These are the activations of a small neural network, seen along a few directions. Each row is one input.
Each table varies a few parts of the input and shows all the possible inputs, shuffled.
Descriptions start from the smaller parts, as in this example, which fits no table here: one of 5 places around a ring, together with either a single point or one of 11 places around a ring or (one of 3 separate values, together with one of 6 places along a line).
Shared parts are said once, and a part with two or three values counts as separate values.

Other details of the inputs shift rows strongly along three fixed directions, in all tables alike. That doesn't count.

A family of inputs:
x1: [ -1   7  11  33  52  12  44 -38  -8  34  41 -26   6 -12]
x2: [-32  49  41 -25 -61  10 -35 -13 -56  17  -2  30  10 -41]
x3: [  3  52 -38 -37 -13   2  15 -46 -36 -25  -5 -33  20 -29]
x4: [ 29 -44 -40 -58 -12 -20  -1  15  53 -65 -67 -15 -47  51]
x5: [ -1  -1  -6  33  39  22  43 -23  -3  17  41 -20  20   4]
x6: [  7 -25  44  51   0 -18 -37  51  17  30  13  89 -10 -25]
x7: [ 31 -60 -11  25  17 -16  14  33  55 -27 -36 -11 -28  57]
x8: [  9 -13  63  49 -12  -6 -19  19  -5  41  39  44   2   4]
x9: [-15  25  -4  -3  14   9  24 -23 -27   0  19 -18  26 -16]
x10: [  1 -29  21  73  45  -3  36  -6   0  38  34 -23  -3  42]
x11: [-17  37 -27 -16  19  29   8 -30 -33   3  11 -50  16  -6]
x12: [  5 -40   7  65  68  -3  43 -15  37  36  51  -5 -19  14]
x13: [ 45 -63 -44 -55  -9 -35   1  27  68 -93 -75 -30 -45  58]
x14: [-21  30  46  -5 -63  13 -40   8 -32  21   3  55   3 -33]
x15: [  1   8  -5  35  49   9  44 -31 -25  27  41 -28   8  -7]
x16: [ 14 -55 -44 -52 -18 -14   1  25  57 -76 -74 -14 -58  40]
x17: [-10 -47  24  33  -4 -34 -60  79  46  21  -3  83 -26  -3]
x18: [ -8  56 -37 -39 -13  35  -4 -26 -32 -16  -7 -41  24 -16]
x19: [-10  35  32 -13 -78 -32 -64  20 -22  -5 -31  50  14 -22]
x20: [ 10  39 -15 -13  14  22  39 -49 -15  -3  13 -40  19 -23]
x21: [ 21 -29  -7   0  17  11  28  -8  22  -5  -2 -16 -23  44]
x22: [ -2 -25  -2  43  41  19  31  -3   8  38  38 -13  18   5]
x23: [-18  37  14 -33 -56 -20 -54  15 -15 -18 -19  57  23 -48]
x24: [-15  32  11 -67 -69 -20 -68  33 -20 -21 -58  45  28 -57]
x25: [-14  52 -35 -47  -5  15  10 -23 -37 -10  -9 -49  25 -18]
x26: [-15  21 -30  -4  13  18  -6 -19 -10   0  14 -27   5   1]
x27: [  1 -24 -37 -13  15  -4  15   0  23 -17 -11 -26   5   9]
x28: [ -6  55 -39 -35  -9  29  18 -27 -34  -5   5 -49  30 -16]
x29: [-10 -36  76  60  11 -13 -25  31   5  66  37  75 -21  15]
x30: [ 18 -43  29  18   9 -20  -1  24  20  -2  -2   6 -21  31]
Each input here is: one of 3 separate values, together with either one of 4 places along a line or one of 6 places along a line.
Q: Changing only the choice among 3 separate values turns x1 into x12. The same change can be made to x15. Which row results?
A: x3
Q: Change only the choice among 3 separate values in x8. List by row number the other rows that result.
A: x13, x30

A family of inputs:
x31: [-15  61  47  13 -41   9 -26 -25 -56  45  40  35  32 -43]
x32: [ -5  47  -6 -80 -73  -6 -36  -5 -26 -44 -54   8   9 -29]
x33: [  9 -56   8  -9  -7 -20 -31  59  48 -27 -48  38 -40  27]
x34: [ 12  15 -22  14  36  27  70 -60 -21   9  35 -78  19  23]
x35: [ -2 -52  45  62  10 -13 -21  42  32  39  26  61 -23  17]
x36: [ -8  59  20 -38 -53   1 -25 -23 -45  -4  -9  16  19 -39]
x37: [ 23 -15 -11 -65 -42 -27 -27  34  28 -69 -84  15 -20   3]
x38: [-13  28 -15  -5   7  10 -10   1 -12   8  12  10  26 -42]
x39: [ 23 -37 -29 -10  19 -12  20   2  37 -37 -27 -28 -29  37]
x40: [ -9 -46 -11  72  81   2  27  17  33  40  49   4  -5   6]
x41: [  2   8 -42   0  35  24  65 -61 -16  -3  28 -89   5  33]
x42: [ 12   7 -30 -16  16   5  43 -36  -8 -23  -5 -64   6  22]
x43: [-32  46  49  31 -27   9 -31 -12 -56  63  50  31  29 -28]
x44: [  4 -16 -46 -30  28  -2   6  17  32 -37 -34 -13  -6 -10]
x45: [ -2 -50  43  61  13  -7 -25  49  29  41  22  55 -21  21]
Q: Describe the family of inputs behind these rows.
A: one of 3 separate values, together with either a single point or one of 4 places along a line
Q: Changing only the choice among 3 separate values turns x43 into x33. The same change can be made to x41. Which row results?
A: x32
Q: Change only the choice among 3 separate values in x44. List by row number the other rows that result.
A: x38, x40
Q: Change only the place on the line of 4 in x45. List by row number the other rows that result.
A: x31, x34, x35
